These are the activations of a small neural network, seen along a few directions. Each row is one input.
In each table, some parts of the input vary, and every possible input appears once, in random order.
Descriptions start from the smaller parts, as in this example, which fits no table here: ring(8) and (point or ring(11) or (values(3) and line(6))).
Shared parts are said once, and a part with two or three values counts as separate values.

Other details of the inputs shift rows strongly along two fixed directions, in all tables alike. That doesn't count.

Rows:
R1: [ 19  11  27  13  35  -9 -19  13 -15   5  14   6  14   2]
R2: [ -6  21  25 -27  22  25 -33 -19  -4 -15  27  -7  29   3]
R3: [ 26  -1  11  27  37  20   7  -2 -36  -4  28  -7   1   0]
R4: [-33   9 -20 -22 -31 -32  -5 -25  37 -10 -22   1   8  -9]
R5: [ -7   0  17 -52  19  -9 -72 -31  15 -23   7   1  24   8]
R6: [-19  13 -25   1 -26  18  38   3   1   6 -13 -13  -4 -10]
R7: [ 13  -7  18 -24  31  29 -28  -8  -1   3   2  -4  11   6]
R8: [-27  26  24 -30  24  -4 -62 -32  -2  -7  30  -1  44   0]
R9: [ 24   3  18  11  36  16 -14  -7 -14  -5  18   0  12 -12]
R10: [-57 -18 -22   0 -47   7  11   2  25  16  31  22 -22 -12]
R11: [-40 -32 -24  18 -48   4  32  17  31  19  14  28 -30 -24]
R12: [-32  34   2  -5 -37 -33 -15 -12  33   7 -16  -3  11 -13]
R13: [ -4  -5  10 -35  19  -5 -49 -24  -8 -22  18  -6  12  21]
R14: [-31  12 -28 -30 -40   6 -13 -21  25  -1 -12 -13  19   8]
R15: [ 51  -2  26  32  36  22  27  35 -27  -2   9   0 -11   7]
R16: [ 33 -28   1  -3  28   9   4  -1 -41  -2  10   3 -10  26]
R17: [ 15 -18  15  20  36  -8  -1   1 -46 -14  10   1 -12  11]
R18: [ 11  -8 -22  13 -28 -26  32  20   8   0 -23  -9 -25   5]
R19: [ 13  -6 -15  38 -25  11  74  23   0   3 -21 -12 -11 -23]
R20: [-31   5 -27  -6 -30 -28  16 -19  14  -9 -12  -7  -3   3]
R21: [-16   6 -15  23 -25 -19  32   3   9  10 -15  -6  12 -27]
R22: [ 58 -26   6  14  31   2  16  27 -36   6  -2  11 -24  27]
R23: [-28  42 -15 -26 -38   4  -1   2  38  10 -20  -6   9 -15]
R24: [ 51 -40   3  24  34  26  17  21 -30  -4  -9   3  -9  21]
R25: [ 10  -8  11 -44  20   3 -48 -23  -1  -7   3  11  19  13]
R26: [  8  -8 -26  30 -22  17  72  26  -4  11 -31  -8 -20 -20]
R27: [-39  18  -3  -5 -37 -27  -9 -25  30   1 -19  -4  18 -23]
R28: [ -5  13 -24 -12 -38  -1   2   7  30   8 -25  -5   4   9]
R29: [ 41 -16  21  37  39 -15  12  28 -40  -5  -2   9 -27  11]
R30: [ -2  45  26 -30  23   5 -68 -22  20  -3  25   2  30  -7]
R31: [ 20 -44  19  35  27  20   9  46 -15  15  42  40 -44   8]
R32: [  4  -5  26  15  30  -4 -17 -13 -30  -9  17  -1   7   9]
R33: [ -2  11 -20   0 -31   7  30  16  23  23 -26 -14 -13  -4]
R34: [  4 -16 -29  25 -22  19  66  15 -13  18 -17 -22 -24   2]
R35: [ -7   3  25 -21  28 -14 -53 -22  -6 -18   3   9  15  -3]
R36: [-15  15 -18  -5 -28 -37   9  -1  30  -2 -22   1  -8   2]
Each input here is: values(3) and (point or ring(11)).
Q: The inputs of R27 and R12 match in every part but the values(3) part. If R35 is changed in the same way as R27 into R12, which row does it become?
A: R29
Q: Which other rows agree with R32 in the values(3) part? List them by row number.
A: R2, R3, R6, R8, R10, R13, R14, R16, R17, R20, R34

Rows:
R37: [ 32 -12  -1  20  19  20  27  17 -26  -1   2  -5 -12  10]
R38: [ -5  17  -9  11 -15   0  17   0   8   5  -6 -13  11 -13]
R39: [ -4  13 -14  -4 -21  11  20  10  14   8 -16  -9  -3  -7]
R40: [ -8  14 -14  11 -18 -20  18  -4   1   2 -18 -10   4  -8]
R41: [ 12 -29   8  30  18   6  27  13 -26  -1  15   8 -20   0]
R42: [ 17 -20   8  31  14  13  26  21 -22   4  20  11 -19   2]
R43: [-34  22 -20 -29 -35  -3  -6 -24  25  -5 -15 -12  14 -11]
R44: [ -9  -1 -13   0 -26  12  17  11  18  14  -8   2  -6  -6]
R45: [-16 -11 -20   1 -24   2  18  -3   8   3  -8  -3  -4  -7]
R46: [ 29 -17  -2  20  19   1  22  13 -32  -4  -6  -6 -16  16]
R47: [  2   1  21 -35  35  22 -60 -14   0  -5  31   9  22  12]
R48: [-10  10 -11  11 -18  -6  23  -6   2  -1 -15 -13   8 -16]
R49: [-44  23  -9 -17 -39  -2  -9  -5  43  12   2   5   5 -18]
R50: [ -9   2  31 -26  33  -4 -63 -19  -7 -10  32  17  12  12]
R51: [  2  10  -6   9 -19 -27  16  -4   9   0 -23  -7   0  -7]
R52: [ 14  21  34 -17  40  18 -43  -5  -3  -2  14   2  23   1]
R53: [ 32 -32  -3  22  18  -7  15  18 -20  -1  -5   9 -22  13]
R54: [ -1  -1  37 -28  36 -10 -70 -17   1 -15  27  22  11  15]
R55: [-25  20 -18 -29 -39 -26 -11 -16  33  -6 -25 -10   9  -2]
R56: [ 24 -30   0  21  21   2  15  14 -28   2   3   3 -18  17]
Q: The inputs of R40 and R56 match in every part but one. If R38 is changed in the same way as R40 into R56, which row does it become?
A: R47
Q: Describe the family of inputs behind these rows.
A: line(4) and line(5)
Q: Which other rows does R49 become when the line(4) part takes its other values? List them by row number.
A: R39, R44, R52
Q: A walk changes only the line(5) part. It starts at R39 and steps to R37. List the rest of the walk in order.
A: R43, R46, R55

Rows:
R57: [-18  18   0 -24 -15  -9 -28 -20  26  -1 -15  -6  25  -6]
R58: [ 31  -8   7  14  25   7  18  20 -27   2  -7  -3 -15  14]
R59: [  4   9 -11   5 -18 -10  10   3  12   5 -13  -5   6  -7]
R60: [ 10 -17   8  -4  17   3 -14   0 -11  -9  11   9  -7  11]
R61: [-13  -6 -12   0 -20 -13  10   0  10  -3  -4   5  -9  -1]
R62: [ 16  -2  15  -4  24   5 -10   2 -10  -9  -8  -4   1   9]
R63: [ 10 -17   7  -5  17   3 -14   1 -12  -7  11   8  -6  11]
R64: [ -9  -9 -15  -5 -22  -2  10  -1   7   5  -5  -1  -8  -1]
R65: [-11  26  -2 -25 -17 -10 -27 -16  30  -5  -4  -3  22  -8]
R66: [ 16  -3  15  -4  24   5 -11   2 -12  -6  -9  -4   3  10]
R67: [-11 -10 -15  -1 -22  -8   6  -1   5   5  -7   3  -6   1]
R68: [  6  -7  14   5  23  -3 -14   5  -8  -4  14  11  -4   3]
R69: [-31  13  -1 -25 -18 -17 -28 -17  28  -5   5   8   9  -5]
R70: [ 32  -8   7  14  25   7  19  20 -26  -1  -6  -3 -16  14]
R71: [-10  -4 -18  -3 -18   7  11  -2  10  10  -6  -3  -4  -1]
R72: [  1  12 -11   0 -20 -11   6   0  17   2 -11  -5   8  -9]
R73: [ 31  -9   7  15  24   7  17  19 -28   5  -8  -3 -14  15]
R74: [ 28 -12   5  22  30   2  24   2 -36  -7  -2  -6  -4  -3]
R75: [ 45 -17   5  34  23   3  25  22 -26   5  -4   0  -8   7]
R76: [ 20  -6  15   2  23   2 -12   0  -8  -6  -5  -2   9   5]
R77: [-14   5  -3   9 -15  -9  11   2  12   5   1   1  -8 -13]
R78: [ 23 -18   9  21  21  22  23  18 -21   0  13   3 -10   4]
R79: [  0  21  20 -38  23   5 -47 -13   4 -10   6   0  14  12]
R80: [ 22 -19   8  22  21  21  20  18 -24   7  10   3  -7   6]
R81: [-12  -9 -15  -2 -22  -8   7   0   6   2  -6   2  -8   0]
R82: [10 -8  8 -4 21 21 -7  2 -8 -2 14  5  2  6]
R83: [ 11 -12   4  -6  21  18 -10   0  -8  -2  12   3  -4   9]
R84: [-16  14 -14   3 -21 -14  12 -13   4  -9  -6 -17   6   0]
R85: [11 -7  8 -4 20 22 -6  1 -8 -4 15  5  1  6]
R86: [  6  -1  18   7  21  10 -12   6 -11   2  15   6  -1  -2]
R87: [  9   0  10   6  21  -2  -9  -8 -23 -10   9 -10   8  14]
R88: [ -9  -9 -16  -4 -22  -2   9  -2   6   8  -6  -1  -7   0]
R89: [  0  -4 -11  28 -18   9  43  18  -2   5  -3  -2 -15 -12]
R90: [-11   0 -15  -1 -18  10  14   0   9  10  -4  -1   2  -4]
R91: [-13  -7 -12   0 -19 -14   9   1   9  -1  -4   5  -8  -1]
R92: [-15   8  -5   9 -18   0   9   3   9  11  -2   0  -2 -13]
R93: [  5  -3 -18  24 -11 -10  46   1 -16   2 -20 -12  -6 -15]
R94: [ -5  24 -11 -13 -21  -9   0  -2  20   1  -9  -5   4  -4]
R95: [ 24   8  10  -4  21   3 -11   6  -9  -2   6   0   1  10]
R96: [-10  -3 -18  -4 -19   7  13  -1  14   2  -3  -3  -7  -3]
R97: [-43  31  11 -39 -15 -10 -54 -28  36   1  11   4  24 -12]
R98: [-14  -3  -9   4 -17 -16   9   2  11   1  -3   6  -9  -5]
R99: [  6  -2  16   4  19  18 -10   6 -11   1  16   5   4   0]
R100: [ -1   4  -8   3 -16  -8  12  -1  15  -5 -20  -8   4  -8]
R101: [-13  -8 -12   2 -20 -14   7   0   6   5  -6   5  -5   1]
R102: [ -5  -1  15 -38  17   8 -51 -19   5  -8  18   7  12   9]
R103: [  6  -4  19   8  21   2 -13   2 -10   5  14   8  -2   1]
R104: [-17   6  -9  -5 -21   8  11   1  15   5   1  -3   4 -10]
R105: [  1  -4  14   2  20  -4 -19   2  -6  -2  13  11   0   3]
R106: [  6  -3  20   7  22   2 -11   3  -7  -3  17   8  -6  -1]
R107: [  6  23  18 -32  20   2 -50 -13   5   0  10   2  22  11]
R108: [ -9   9 -13   3 -13 -11  17 -14  -4   2 -16 -11   9 -14]
R109: [ 12 -16   7  -8  17  10 -12  -1 -10  -6  12   6  -7  10]
R110: [  1 -20 -17  23 -18 -12  36  15  -6   5  -9   4 -20   1]
R111: [ -9  10 -13   2 -13 -10  19 -14  -1  -6 -14 -10   6 -16]
R112: [-15   1  -8   9 -15 -14   7   3   9   8  -3   5  -5  -7]
R113: [-14   2  -8   8 -15 -13   9   4  12   0  -1   6  -8  -9]
R114: [-12   9 -14   9 -18 -13  14 -10  -4  -1  -8 -17   7   3]
R115: [-22  25  29 -45  20  16 -72 -25  16  -9  28   7  33  -1]
R116: [  0 -16 -14  27 -16 -15  36  16  -4   7  -8   5 -21  -3]
R117: [  6 -12  13   4  20  -6 -15   2 -11   0  11  12  -3   9]
R118: [-17   5  -9  -4 -21   8  11   1  13   8   1  -3   5  -9]
R119: [ 20  -5  15   1  24   2 -11   0  -6  -9  -4  -2   8   4]
R120: [ 23   7  10  -3  20   3 -11   6 -10   1   5   1   2  10]
R121: [  7   0  18   6  21  11 -11   5  -8  -3  17   6  -3  -3]
R122: [-15   9  -5   8 -18   0  11   5  11   6   0  -1  -4 -15]
R123: [  1  -2   9 -15  16  19 -20  -5  -2   0  14   5  10   6]
R124: [-12  10 -14   7 -18 -13  15  -9  -1  -6  -6 -17   5   1]
R125: [-11  -4 -18  -4 -18   7  12  -1  11   7  -4  -3  -5  -2]
R126: [ -5   7  -8  -2 -16  -5  14   0  11  -5 -23 -10  -2  -3]
R127: [-14  12  -7 -12 -19  -7  -1  -7  15   2 -25 -10   8  -2]
R128: [-15   7  -6   7 -19   7  12   3   8  10  -1  -1   2 -11]
Q: Describe the family of inputs behind these rows.
A: line(4) and (values(2) or ring(5) or ring(11))
Q: The inputs of R60 and R81 match in every part but the line(4) part. If R79 is changed in the same way as R60 into R81, which row does it become?
A: R58
Q: Which other rows does R84 become when the values(2) part takes its other values? List them by row number.
A: R111
Q: Which other rows does R104 become when the ring(11) part takes its other values? List them by row number.
A: R63, R68, R77, R82, R83, R91, R98, R102, R115, R122
Q: Which other rows does R78 become when the ring(11) part takes its other values? List them by row number.
A: R60, R61, R69, R85, R89, R96, R106, R109, R113, R121
